A small network was shown many inputs. Here are its activations along a few directions, one row for each input.
Each table varies a few parts of the input and shows all the possible inputs, shuffled.
Descriptions start from the smaller parts, as in this example, which fits no table here: values(2) and (point or line(11) or (line(4) and ring(8))).
Shared parts are said once, and a part with two or three values counts as separate values.

Other details of the inputs shift rows strongly along three fixed directions, in all tables alike. That doesn't count.

Rows:
r1: [ 14 -10  12  27  -3  20 -38 -30  23  46 -76   6]
r2: [ 32 -52 -24 -37  -3   9 -32 -33   7  12 -62 -38]
r3: [  7   2  34  -7 -25 -35  -1  20  16   5  10  36]
r4: [-50  55 -56  46  55  52  20  27   4 -10  40   6]
r5: [-34  45  43  37 -21  -5  29  43   5   3  79  25]
r6: [ 28 -37  34 -43 -59 -51 -28  33  18   0  37   2]
r7: [ -5   7  20  36  19  -2 -12  -5  -6   4 -37  20]
r8: [ 37 -21  -8 -62 -29 -22 -42  19  27 -19  50 -13]
r9: [ 25 -10 -85 -59  53  14  41 -35 -48 -29 -22 -63]
r10: [-23  30  42  50   0  -1  -5   6   4  11 -15  49]
r11: [ -8  37 -44   8  36  40  54 -12 -34   0   6 -16]
r12: [  1 -26 -28 -66 -10 -28  23   0 -31 -53  75 -42]
r13: [ 23 -16 -21   9  14  29 -17 -46   8  37 -91   0]
r14: [ 18 -59  38 -37 -58 -63 -25  22  31 -12  37   7]
r15: [-38  47 -10  32  25  37  46  -2 -34  -7  34   6]
r16: [ 31 -10 -18  19  13   3 -32 -19   2  22 -95 -14]
r17: [-31  23 -33   7  48  37  61 -20 -22 -19  -1 -17]
r18: [-46  41  83 104 -24   4 -20  45  19  18  10  53]
r19: [ -8 -29  -7 -52  -4 -32  40  10  -7 -41  71 -18]
r20: [ 27 -16  26 -10 -28  -8 -62 -23  17  34 -53  12]
Description of these inputs: values(2) or (values(3) and ring(6)).
What sort of input is r6? -> values(3) and ring(6)
Which other rows does r6 become when the ring(6) part takes its other values? List them by row number. -> r3, r5, r9, r11, r16

Rows:
r21: [ 48 -31  -2 -35 -24 -28 -60   8  39  16 -28  16]
r22: [ 29 -30 -27 -76  -3 -30  23 -11 -15 -24  22 -19]
r23: [  8   2 -22  12  15  23 -11   1   6   9 -26 -27]
r24: [ 18 -23  20 -10 -20 -26   0  -3   2  11 -24  -5]
r25: [ -2   0  46   0 -32 -46   9  25  -6 -11  35  18]
r26: [-16  16  23  36 -20   6 -13  29  12   9  31  18]
r27: [ 27 -18 -49 -32  25  17   7 -46 -15  15 -65 -23]
r28: [-21   4  71  87 -11  -3 -22   0  32  44 -64  55]
r29: [ -5 -23   0 -46  -6 -23  20 -15 -27 -27  26 -12]
r30: [-22  15  21   7 -13 -14  34  19  -5  -5  52  32]
r31: [ -3 -15  10 -49 -25 -40  44  26   1 -24  81   7]
r32: [  0  20 -53 -16  30  29   4  -9 -16  -8   5 -15]
r33: [ 33 -39  13 -25 -29 -21 -26 -26  -5  20 -53  -2]
r34: [ -2  17 -61 -13  32  40  13 -13 -15  -5   4 -18]
r35: [ 24 -32   5 -21 -19 -14 -64 -11  21  12 -39   8]
r36: [  3 -17   6  10  -9   9 -43  -5  21  13 -25  11]
r37: [-44  69  -4  69  34  34  26  35  -1  -8  41  26]
r38: [-21   8 -22  16  38  33  32 -37 -32  -3 -33 -18]
r39: [  6 -10  21  11 -14 -15 -46  11  25  -1 -12  18]
r40: [-31  18  31  34  10  -8  26   4 -14 -18  10  12]
r41: [-19 -13  54  17 -22 -32  13  19  18  -3  20  23]
r42: [ 15 -13 -43 -11  51  23  12 -51 -25  -3 -80 -40]
r43: [ -2   0  38  -9 -30 -38   2  18   3   2  27  43]
r44: [ 25  -9 -64 -29  23  30 -15 -25   3  11 -40 -25]
r45: [-17   0 -15 -19   2   1  60  -4 -33 -21  49 -32]
r46: [-15  28 -28 -12  30   5  54  -1 -33 -28  38  -7]
r47: [-22   8 -17 -11  14   1  24  22  -2 -39  73 -22]
r48: [ 24 -52   0 -57 -33 -33 -34  10  32 -12  25 -12]
r49: [-19  14  44  91  -2  20 -45  11  47  42 -52  45]
r50: [-21  14  58  29 -25 -35  29  43   1 -14  63  23]
r51: [-44  94   0  97  49  93  21  -8  -6  27 -18   4]
r52: [ 28   0 -64 -16  37  35 -23 -33 -21  -1 -64 -51]
r53: [ 13 -11 -30 -41  -5  -6   1  16  15 -12  38  -8]
r54: [ 43 -30   9 -15 -23 -24 -61   5  26  17 -39  -6]
r55: [-31  53 -22  60  43  53  12   1 -24   5 -13 -12]
r56: [-15   0 -10 -43  -4 -13  54  -1 -48 -39  68 -31]
r57: [ 17   3  40  -6 -26   5 -14 -25   8  29 -31  13]
r58: [ 12 -15  25  17 -36 -11 -42  18  32  23  -4  13]
What do these inputs look like to the network? -> values(2) and (point or (values(3) and ring(6)))
Changing only the values(2) part turns r24 into r23. The same change can be made to r46. Which row results? -> r37
Which other rows does r29 become when the values(2) part takes its other values? List them by row number. -> r35
Which other rows does r22 become when the values(2) part takes its other values? List them by row number. -> r21
